A small network was shown many inputs. Here are its activations along a few directions, one row for each input.
In each table, some parts of the input vary, and every possible input appears once, in random order.
A made-up example of a description, with smaller parts first: one of 3 separate values, together with either a single point or one of 11 places along a line or (one of 6 places along a line, together with one of 8 places around a ring).
Shared parts are said once, and a part with two or three values counts as separate values.
(in the rows, 128 means zero)

Other details of the inputs vary at random and push rows far along two fixed directions, the same in every table; ignore that.

Table:
row 1: [119 146 117 115 123 124 132 117 132 135 124 130 121]
row 2: [131 143 122 111 132 122 141 120 127 136 118 127 135]
row 3: [111 121 113 145 145 127 109 157 145 116 132 111 134]
row 4: [127 121 130 124 116 130 134 110 119 130 123 137 123]
row 5: [122 145 130 120 128 133 141 110 129 120 123 129 108]
row 6: [137 142 115 111 122 122 147 124 122 129 123 124 129]
row 7: [115 114 128 164 162 133 107 165 145  88 132 105 123]
row 8: [132 137 137 133 114 125 137 107 125 133 133 135 128]
row 9: [114 125 111 153 145 131 108 161 143 116 130 107 131]
row 10: [126 118 130 122 116 132 135 123 114 132 128 144 122]
row 11: [125 119 135 159 131 122 121 142 132 114 138 121 138]
row 12: [128 117 128 159 128 125 119 146 132 112 132 125 137]
row 13: [133 122 139 125 122 125 131 121 116 140 135 140 120]
row 14: [136 126 139 124 124 120 130 119 114 136 135 143 125]
row 15: [138 118 153  56 142 242  79 128 173 163 135  93 152]
row 16: [127 113 134 153 130 112 121 125 128 117 128 116 126]
row 17: [137 135 131 132 112 130 133 110 125 132 128 139 128]
row 18: [137 129 125 128 114 130 131 109 118 129 120 140 126]
row 19: [136 127 138 125 121 120 130 107 120 133 129 135 125]
row 20: [137 137 111 113 127 123 147 138 118 136 131 134 126]
row 21: [128 137 125 111 131 116 141 141 135 145 116 144 128]
row 22: [130 139 119 112 138 124 140 134 124 144 127 138 133]
row 23: [124 144 119 110 123 119 132 120 128 132 126 128 124]
row 24: [120 108 129 155 132 113 126 138 119 114 131 124 123]
row 25: [116 117 116 140 147 127 105 161 144 113 135 105 138]
row 26: [136 127 125 127 115 131 132 124 113 131 125 149 127]
row 27: [128 120 134 125 119 127 135 108 118 135 128 134 118]
row 28: [128 142 127 111 127 113 143 126 137 138 109 134 129]
row 29: [134 134 141 126 117 122 135 108 119 130 130 132 126]
row 30: [128 117 141 151 135 122 117 141 126 113 135 118 136]
Each input here is: one of 2 separate values, together with either a single point or one of 6 places along a line or one of 8 places around a ring.
The inputs of row 20 and row 6 match in every part but the choice among 2 separate values. If row 30 is changed in the same way as row 20 into row 6, which row does it become?
Answer: row 29
A walk changes only the place on the line of 6. It starts at row 9 and steps to row 3. List the rest of the walk in order.
Answer: row 25, row 20, row 22, row 21
Change only the place on the line of 6 in row 23. List by row number the other rows that result.
Answer: row 1, row 2, row 6, row 15, row 28

Table:
row 31: [151 121 149  88 110 153 142 126 123 159 134 150 148]
row 32: [123 178 116 140 108  61 182  93  91 140 136 169  80]
row 33: [124 146 137 116 119 108 132 112 118 143 141 137 115]
row 34: [130 170 109 151  78  51 189  57  70 137 106 182  95]
row 35: [111 168 122 141  91  53 166  85  93 142 121 177  91]
row 36: [151 196 117  39 121 168 131 117 161 187 119 137 156]
row 37: [110 148  96 166 126 106 136 129 116  90 141 121 105]
row 38: [164 130 171  50 116 180 144 105 119 169 132 163 130]
row 39: [119  66 127 209 180 117  80 190 148  61 120  67 159]
row 40: [139 121 149  93 105 171 110  89 134 152 118 128 130]
row 41: [106 154 104 160 104 102 143 102 116 102 124 147  95]
row 42: [118 137 147 136 127 134 123 111 143 131 126 130 110]
row 43: [ 86 136  69 182 164  19 166 160 136  62  74  81 113]
row 44: [122 132 105 185 118  56 141 123 104  93 122 116 115]
row 45: [150 117 142  68 118 165 125 109 122 164 130 156 122]
row 46: [129 135 112 174 122  74 146 113 100 102 123 119 125]
row 47: [128 120 139  84 126 162 115 136 138 174 147 144 147]
row 48: [148 112 133  87 115 172 124 119 125 163 133 140 153]
row 49: [124  93 122 119 150 221  77 189 163 124 141  86 152]
row 50: [110  94 124 185 165 127  98 195 156 102 134  89 149]
row 51: [145  92 162 134 157 177  93 150 163 100 140  68 169]
row 52: [106  87 134 180 173 114  84 188 153  90 134  92 147]
row 53: [111 135 101 155 141 113 129 156 111  94 130 141 104]
row 54: [130 135 141 103 143 140 138 128 123 150 136 158 106]
row 55: [157 133 171  63 104 191 141  75 134 167 128 146 137]
row 56: [137  71 132 120 145 192  73 168 168 130 137  85 173]
Describe the family of inputs behind these rows.
Answer: either one of 2 separate values or (one of 4 places along a line, together with one of 6 places along a line)
Change only the place on the line of 4 in row 44. List by row number the other rows that result.
Answer: row 40, row 45, row 56

Table:
row 57: [126 127 116 143 134 105 134 164 124 130 132 141 133]
row 58: [112 133 110 161 141  79 141 143 113 109 125 136 107]
row 59: [112 156 103 166 153  93 129 150 152  86 117  87 131]
row 60: [121  92 125 139 162 190  73 174 165 107 137  78 155]
row 61: [139 137 148  54 118 170 141  92 121 164 129 151 112]
row 62: [140 180 125  19 103 148 159  78 133 205 113 159 125]
row 63: [130 119 158 125 131 146 112 114 137 130 131 125 128]
row 64: [138 122 134 153 121 105 129 126 122 120 124 133 142]
row 65: [154 141 150  79  96 141 153  89 103 177 142 170 128]
row 66: [119 134 127 156 121  84 154 108 111 112 115 138 105]
row 67: [133  69 141 127 179 200  63 195 176 114 137  65 178]
row 68: [125 146 104 131 108 103 151 110 105 120 120 145 108]
row 69: [123 124 122 171 117 106 122 124 118 109 139 121 125]
row 70: [124 107 153 148 139 130 110 129 132 118 142 112 129]
row 71: [121 127 112 167 119 105 134 120 121 101 118 120 120]
row 72: [128 128 114 169 118  71 157 124 107 105 112 136 125]
row 73: [112 132 123 143 140 105 132 151 128 123 133 141 112]
row 74: [126 155 116  98 109 142 143 122 115 158 138 167 111]
row 75: [147 108 164  75 124 235  78 110 161 157 141 108 154]
row 76: [132 122 116 136 128 104 142 136 115 115 118 127 133]
Describe the family of inputs behind these rows.
Answer: either one of 2 separate values or (one of 3 separate values, together with one of 6 places along a line)
Change only the place on the line of 6 in row 66. List by row number the other rows that result.
Answer: row 58, row 61, row 63, row 70, row 73
